Each row below holds a small network's activations on one input, seen along a few directions.
In each table, some parts of the input vary, and every possible input appears once, in random order.
Descriptions start from the smaller parts, as in this example, which fits no table here: one of 5 places around a ring, together with either a single point or one of 11 places around a ring or (one of 3 separate values, together with one of 6 places along a line).
Shared parts are said once, and a part with two or three values counts as separate values.
In the rows, 128 means zero.

Other details of the inputs shift rows strongly along two fixed directions, in all tables alike. That doesn't count.
These rows show it; all are for the same input, with only those details redrawn:
[137 112 173 145 110 147 137 123 139 150 155]
[114 130 106 139 125 104 124 110 129 133 128]
[135 106 139 137 122 151 110 141 141 137 145]
[148 119 191 146 108 136 142 112 143 154 166]
[121 135 126 142 118  98 138  99 129 142 138]
[109 127  87 134 128 111 110 123 131 129 116]
[132 104 142 138 117 154 118 141 139 142 142]
[106 124  75 131 131 113 104 128 132 126 112]

Table:
R1: [130 122 165 103 117 160 121 153 109 109 147]
R2: [176 108 141 144 144 156 125 120 153 147 131]
R3: [122 128  92 131 122 124 112 116 151 123 116]
R4: [120 134 151 132 121  78 144 113  91 149 130]
R5: [157  72 104 126 149 231  73 198 133 101  99]
R6: [151 138 124 147 145 122 145  83 135 144 117]
R7: [124 129  91 136 130 123 114 109 158 131 125]
R8: [ 99 154  92 122 151 101 156 161 154 108 120]
R9: [157 130 206 132  89 144 163  93 140 137 169]
R10: [154 117 184 145 114 134 141 112 154 163 170]
R11: [112 133 134 141 131  82 129 116 106 150 123]
R12: [130 116 163 122 113 155 126 142 110 115 150]
R13: [ 86 149  93 121 169  91 140 180 129 112  99]
R14: [114 119  99 136 143  93 108 140 122 144 113]
R15: [137 147 174 130 127 147 180 151 182 123 154]
R16: [118 169 126  94 112 117 133 106 116 105 130]
R17: [158 141 131 140 133 115 159  81 122 142 121]
R18: [125 159 132 111 104 111 141  93 122 114 138]
R19: [141 155 110 116 143 126 137 100 105 115 104]
R20: [129 157  76 128 178 130 154 151 154 108  96]
R21: [105 125  78 124 124 115 107 126 118 120 113]
R22: [129  53 122 120 143 212  58 229 112 103 113]
R23: [146 112 152 132 100 158 128 126 147 132 140]
R24: [ 98 134 112 103 134  90 116 141  77 112 100]
R25: [106 124  75 131 131 113 104 128 132 126 112]
R26: [125 120 192  99 126 143 130 162  88 125 133]
R27: [147 166 135 104 139 121 150  97 100 115 110]
R28: [109 140 117 126 116 103 132 105 105 122 133]
What do these inputs look like to the network?
Answer: one of 4 places along a line, together with either a single point or one of 6 places along a line
The inputs of R25 and R3 match in every part but the place on the line of 4. If R12 is changed in the same way as R25 into R3, which row does it become?
Answer: R18
List by row number the other rows that have the place on the line of 4 in common with R5.
Answer: R2, R6, R17, R19, R20, R27
List by row number the other rows that have the place on the line of 4 in common with R11.
Answer: R4, R13, R14, R22, R24, R26

Table:
R29: [151 111 205 115 106 185 135 159 132 118 163]
R30: [143 118 133 138 107 148 118 107 145 135 140]
R31: [120 119 117 109 137 180 110 191 143  90 120]
R32: [138 145 139 145 117  89 151  67 125 158 134]
R33: [109 131 180 124 120 105 150 144 117 140 157]
R34: [148 124 134 143 124 129 133 102 142 147 133]
R35: [138 109  86 140 150 168 108 161 165 119 111]
R36: [120 122 139 148 117 107 133 117 150 156 146]
R37: [159 118 175 144 109 161 143 120 167 139 160]
R38: [162  76 168 146 116 193 101 150 142 150 145]
R39: [138 159 131 143 120  86 162  67 138 147 135]
R40: [109 143 134 145 106  82 145  88 142 150 148]
R41: [100 129  31 127 131  94  84 100 115 120  92]
R42: [132 137 150 119 140 149 148 157 135 111 134]
R43: [139 138 139 150 122  89 148  73 118 161 129]
R44: [159  90 198 118 118 205 116 183 125 123 153]
R45: [134 138  94 140 140 127 135 120 160 126 121]
R46: [139 116  86 142 146 142 113 137 147 127 105]
R47: [165  89 152 145 133 197 116 164 168 134 139]
R48: [ 85 139  45 105 147  82  91 128  77 109  81]
R49: [159 113 228 124 106 159 145 135 108 144 168]
R50: [120 135 133 155 130  81 153 101 139 160 135]
R51: [156 120 220 119 106 158 149 131 117 133 168]
R52: [131 141 175 111 105 122 147 108 107 124 151]
R53: [107 158 102 108 138  83 137 110  94 118 109]
R54: [124 121 151 152 121 107 140 116 147 162 146]
R55: [145 136 144 139 113 126 144  91 150 142 142]
R56: [127 113  90 133 121 138  96 116 134 129 116]
R57: [146 125 127 143 130 144 134 123 159 134 133]
R58: [129 117  86 132 123 140 101 118 141 125 117]
R59: [119 134 112 109 145 143 121 165 126 102 114]
R60: [123 171 153 120 139  83 177 101 113 127 132]
R61: [145 115 125 138 124 161 122 136 163 128 134]
R62: [136 145 130 139 120 123 153 102 165 131 142]
R63: [114 111  95 102 135 180  91 193 136  85 114]
R64: [135 152 137 144 112  84 152  59 124 155 137]
R65: [ 97 129  27 126 128  97  80 101 114 115  92]
R66: [ 68 144  45 114 162  63 111 155  99 109  85]
R67: [ 76 125  70 112 151  97 101 174 108 110 102]
R68: [111  93  98 141 126 155  85 167 157 130 128]
R69: [143 145 131 149 130  91 156  76 131 153 127]
R70: [119 108  98 103 142 181  92 197 136  89 111]
R71: [119 154 164 119 113  81 152  83  81 142 142]
R72: [152 106 136 150 128 149 120 123 139 147 126]
R73: [146 118 164 122 143 157 140 169 117 121 126]
R74: [112 159 158 115 102  76 149  71  80 137 143]
R75: [142 130 186 125 128 121 152 123  97 142 138]
R76: [151  73 202 117 108 211  95 184 111 127 156]
R77: [147 135 128 150 145 123 156 116 158 141 127]
R78: [139 146 177 119 130 117 163 120 113 131 140]
R79: [141 103 172 117 122 167 115 165 103 127 135]
R80: [125 173 159 115 124  82 175  88 105 128 139]
R81: [120 175 143 123 145  81 182 103 118 125 127]
R82: [122 170 159 112 118  89 168  89 109 124 141]
R83: [129 163 119 140 127  88 167  78 154 136 135]
R84: [131 161 129 138 107  87 158  61 140 140 140]
R85: [ 72 156  99 109 121  63 134 120 106 116 128]
R86: [ 94 127 141 116 121 107 126 153 119 125 141]
R87: [101 123  70 112 152 109  94 150  82 112  86]
R88: [106 141  25 127 142  93  98 103 127 117  87]
R89: [123 118 117 110 143 175 113 189 142  95 119]
R90: [155 116 225 120 101 157 143 128 108 140 169]
R91: [ 91 132  64 100 127 116  88 138  90  97  98]
R92: [143  99 130 138 106 169  99 129 140 133 136]
R93: [140 131  99 146 147 124 134 122 152 133 113]
R94: [130 112 117 121 164 174 118 201 136 101 106]
R95: [129 100 103 115 164 181  99 211 131  97  99]
R96: [126 121 119 115 148 136 117 160 105 115 105]
R97: [112 117  50 132 132 119  82 118 121 125  97]
R98: [142 100  94 139 140 172  96 156 154 124 112]
What do these inputs look like to the network?
Answer: one of 2 separate values, together with one of 5 places along a line, together with either a single point or one of 6 places along a line
The inputs of R68 and R86 match in every part but the choice among 2 separate values. If R46 is changed in the same way as R68 into R86, which row does it become?
Answer: R73
The inputs of R40 and R85 match in every part but the choice among 2 separate values. If R65 is changed in the same way as R40 into R85, which row does it become?
Answer: R74
A walk changes only the place on the line of 5. It starts at R63 and steps to R70. List the rest of the walk in order.
Answer: R59, R60, R95
Which other rows does R46 become when the place on the line of 5 takes its other values? List them by row number.
Answer: R39, R55, R84, R98
